Each row below holds a small network's activations on one input, seen along a few directions.
In each table, some parts of the input vary, and every possible input appears once, in random order.
Descriptions start from the smaller parts, as in this example, which fits no table here: one of 3 separate values, together with either a single point or one of 9 places around a ring or (one of 4 places along a line, together with one of 8 places around a ring).
Shared parts are said once, and a part with two or three values counts as separate values.
In the rows, zero is written as 128.

Other details of the inputs shift rows strongly along two fixed directions, in all tables alike. That doesn't count.

A family of inputs:
R1: [131 100 124 135 117 148 130 126 137 113 135 175]
R2: [114 118 123 112 118 142 132 138 136 114 136 177]
R3: [108 134 131 137 173 166 105 119 163 139 103  87]
R4: [183 150 112 126 116  79 142 147 135 132 142  89]
R5: [178 139 119 118 127  84 161 130 154 126 163  94]
R6: [ 89 126 126 119  96 165 118 118 125 112 111 186]
R7: [ 98  98 131 127 112 165 131 102 135 100 117 187]
R8: [110 119 129 177 165 198  68 126 148 145  67  92]
R9: [155 137 122  83  99  78 182 112 129  93 154 128]
R10: [202 145 115  79 111  48 172 135 121 108 168 105]
R11: [ 92 118 152 163 171 182  75 150 147 163 114 102]
R12: [193 136 117 183 179 132  86 156 157 166  96  13]
R13: [ 88 119 129  87 112 164 123 115 120 103 117 194]
R14: [110 120 120 126  56 142 142 118 132 116 160 231]
R15: [159 113 142 119  94  63 175 102 115  97 159 122]
R16: [165 133 134 121 127  67 145 149 125 132 156  80]
R17: [ 94 130 123 104  99 162 107 118 114 112 111 191]
R18: [ 80 121 139 126 163 171  80 136 120 139  93 111]
R19: [127 105 146 178 182 162  74 154 140 155 101  74]
R20: [ 96 131 149 151 174 156  96 127 147 147 108  73]
R21: [ 88 115 141 113 110 130 133 122 116 114 131 154]
R22: [183 149 110  99  88  64 152 136 114 114 158 141]
R23: [182 156 116 107  83  57 183 100 138 111 163  97]
R24: [ 65 100 138 114 103 164  96 139 105 120 131 229]
R25: [ 92 140 124 157 143 136 161 126  69 174 125 183]
R26: [143 175 115 166 209 103 159 127  84 184 110  12]
Description of these inputs: one of 2 separate values, together with either a single point or (one of 3 separate values, together with one of 4 places along a line).
Changing only the choice among 2 separate values turns R4 into R6. The same change can be made to R24. Which row results? -> R18
Which other rows does R23 become when the choice among 2 separate values takes its other values? List them by row number. -> R14
Which other rows does R1 become when the choice among 3 separate values takes its other values? List them by row number. -> R12, R19

A family of inputs:
R27: [ 92 123 132 157 144 173 112 131 117 154 110 146]
R28: [144 132 128 133 134 114 134 123 134 127 130  93]
R29: [163 135 121 125 135 108 131 139 145 130 136  92]
R30: [102 113 134 143 134 160 113 120 131 127 115 144]
R31: [135 137 128 116 144 118 133 129 130 130 129 100]
R32: [158 127 129 133 134 109 120 142 134 133 135  95]
R33: [143 127 134 131 138 108 140 126 136 130 139  94]
R34: [148 143 126 111 144 104 140 128 131 128 130  88]
R35: [116 119 132 133 121 148 104 138 133 128 124 151]
R36: [133 116 121  85  32  78 199  90 108  79 185 225]
R37: [101 110 138 143 139 172  92 142 139 135 118 155]
R38: [108 127 128 118 130 143 120 126 120 125 120 140]
R39: [144 143 125 108 139 113 139 125 132 126 130  98]
R40: [155 143 119 149 145 114 121 140 122 155 126 100]
R41: [107 126 129 119 131 149 122 122 123 122 114 147]
R42: [147 137 122 127 133 114 135 120 138 126 126  91]
R43: [ 98 119 128 136 128 173  91 139 139 130 109 162]
R44: [163 132 123 130 129 113 128 134 141 124 129 101]
R45: [123 116 130  78  53  72 196 103  99  86 186 223]
R46: [164 136 119 129 133 115 126 135 143 128 124  94]
R47: [102 127 129 119 132 154 115 125 123 127 116 144]
R48: [150 135 126 149 140 105 151 128 117 148 128  94]
R49: [107 118 132 136 126 156 120 116 134 120 115 148]
R50: [ 86 111 139 141 138 174 106 124 136 130 117 158]
R51: [141 140 129 115 134 100 135 131 123 129 131  96]
R52: [159 129 126 133 134 114 120 141 135 133 132  92]
R53: [ 99 123 125 154 138 169 104 135 121 149 119 177]
R54: [ 84 118 135 124 141 166 108 129 125 130 114 158]
R55: [ 98 122 131 124 138 154 112 130 120 132 115 141]
R56: [ 83 112 140 143 133 171 101 127 131 132 113 156]
R57: [151 135 124 128 132 114 141 116 138 122 124  95]
R58: [150 131 129 135 140 114 134 122 136 127 124  87]
R59: [157 129 128 128 133 109 129 140 142 130 140 101]
R60: [142 132 128 127 137 118 138 122 143 127 133  96]
R61: [ 98 123 133 133 122 157 113 120 134 124 118 150]
R62: [148 142 128 144 142 102 154 129 122 148 137  96]
R63: [152 146 121 109 134 104 140 123 125 125 129  92]
R64: [ 70 130 129 149 148 176 105 139 109 147 103 164]
R65: [152 142 123 124 126 101 140 119 138 124 130  93]
R66: [163 128 127 136 139 112 121 140 138 131 127  89]
R67: [116 125 124 126 117 151 108 135 139 125 120 156]
R68: [ 74 114 138 141 126 181  98 122 132 127 108 174]
R69: [148 147 127 114 139 101 134 130 127 130 125  86]
R70: [144 134 128 121 140 106 136 127 122 126 128  96]
R71: [105 129 132 116 127 140 120 126 121 125 121 145]
R72: [139 145 120 135 143 104 147 136 107 144 130  97]
R73: [109 112 138 141 129 147 121 121 129 123 122 145]
R74: [142 148 123 134 147  99 151 136 113 143 135  99]
R75: [150 129 131 133 134 103 138 125 131 131 137  85]
R76: [ 96 116 134 130 140 151 113 129 120 128 112 149]
R77: [102 111 132 143 131 176  94 137 138 127 107 163]
R78: [144 140 124 112 135 114 138 121 127 121 123 104]
R79: [128 130 123  76  58  85 181 104 107  91 165 203]
R80: [ 98 116 135 140 131 161 110 123 130 128 117 146]
R81: [100 119 133 123 132 144 118 128 117 127 123 147]
R82: [118 118 128 132 118 151 107 135 133 124 124 153]
R83: [151 133 126 128 128 115 120 141 138 131 131 102]
R84: [162 137 117 125 125 111 128 136 141 125 132  99]
R85: [166 136 117 148 141 106 132 137 119 152 128 103]
R86: [163 142 115 143 133 103 133 137 118 149 136 105]
R87: [137 119 122  82  39  76 203  90 117  79 186 219]
R88: [112 118 127 134 126 166 100 137 138 130 116 151]
R89: [118 110 135 140 125 149 106 137 132 125 121 153]
R90: [ 99 125 125 143 140 146 130 133 105 142 115 151]
R91: [145 132 129 128 136 112 141 123 139 128 136  94]
R92: [121 119 130  75  39  65 195 102  93  82 186 232]
R93: [157 135 119 124 134 119 128 139 149 130 131  97]
R94: [162 133 124 127 135 107 130 140 143 131 138  92]
R95: [ 96 129 134 152 133 161 120 126 116 148 117 154]
R96: [ 78 114 139 144 134 179  95 126 133 131 107 159]
R97: [146 137 127 120 144 111 134 128 125 127 123  91]
R98: [154 130 132 131 130 106 121 142 135 131 135 102]
Changing only one part turns R81 into R76. The same change can be made to R72. Which row results? -> R90
Changing only one part turns R55 into R70. The same change can be made to R84. Which row results? -> R46
What is each input in this table made of? -> one of 3 separate values, together with one of 4 places along a line, together with either a single point or one of 5 places along a line
Which other rows does R89 become when the place on the line of 4 takes its other values? List them by row number. -> R32, R37, R98
Which other rows does R71 become when the choice among 3 separate values takes its other values? List them by row number. -> R68, R83
Which other rows agree with R75 in the place on the line of 4 and the choice among 3 separate values? List them by row number. -> R27, R28, R36, R42, R80
Which other rows does R45 become when the place on the line of 5 takes its other values? List them by row number. -> R31, R34, R39, R54
Which other rows does R50 become when the place on the line of 4 takes its other values? List them by row number. -> R30, R80, R96

A family of inputs:
R99: [136 145 121 100 109  91 163 125  88 124 150 148]
R100: [136 134 135 163 191 127 107 146 128 166 100  36]
R101: [147 134 123 104  96  89 178  98 122 105 152 143]
R102: [ 92 110 141 159 158 182 106 118 145 135 100 117]
R103: [169 130 121 162 171 150  75 167 167 158 111  54]
R104: [ 59 119 130 126 116 194 112 111 124 120 106 201]
R105: [122 148 126 147 185 141 101 151 120 165 103  64]
R106: [131 120 127 106  67  94 185  90 117  94 165 177]
R107: [184 141 121  91 120  68 152 135 137 109 147  84]
R108: [194 145 115 141 115  64 158 142 111 149 158 111]
R109: [ 67  87 146 134 112 188  87 126 144 106 117 201]
R110: [148 151 112  94  94  81 176 105 120 108 148 136]
R111: [ 78 116 135 137 135 164 116 130 105 136 116 180]
R112: [158 153 122 123 193 135  81 155 150 150  95  23]
R113: [ 67  99 145 124 108 191  88 126 140 110 116 202]
R114: [165 132 137 131 124  61 174 124 116 135 161  84]
R115: [139 120 129  89  78  93 157 119 129  87 163 180]
R116: [113 120 118 175 131 191  89 136 142 146  95 163]
What is each input in this table made of? -> one of 3 separate values, together with either a single point or one of 5 places along a line
Changing only the choice among 3 separate values turns R102 into R114. The same change can be made to R101. Which row results? -> R111
Which other rows agree with R113 in the choice among 3 separate values? List them by row number. -> R103, R107, R109, R112, R115
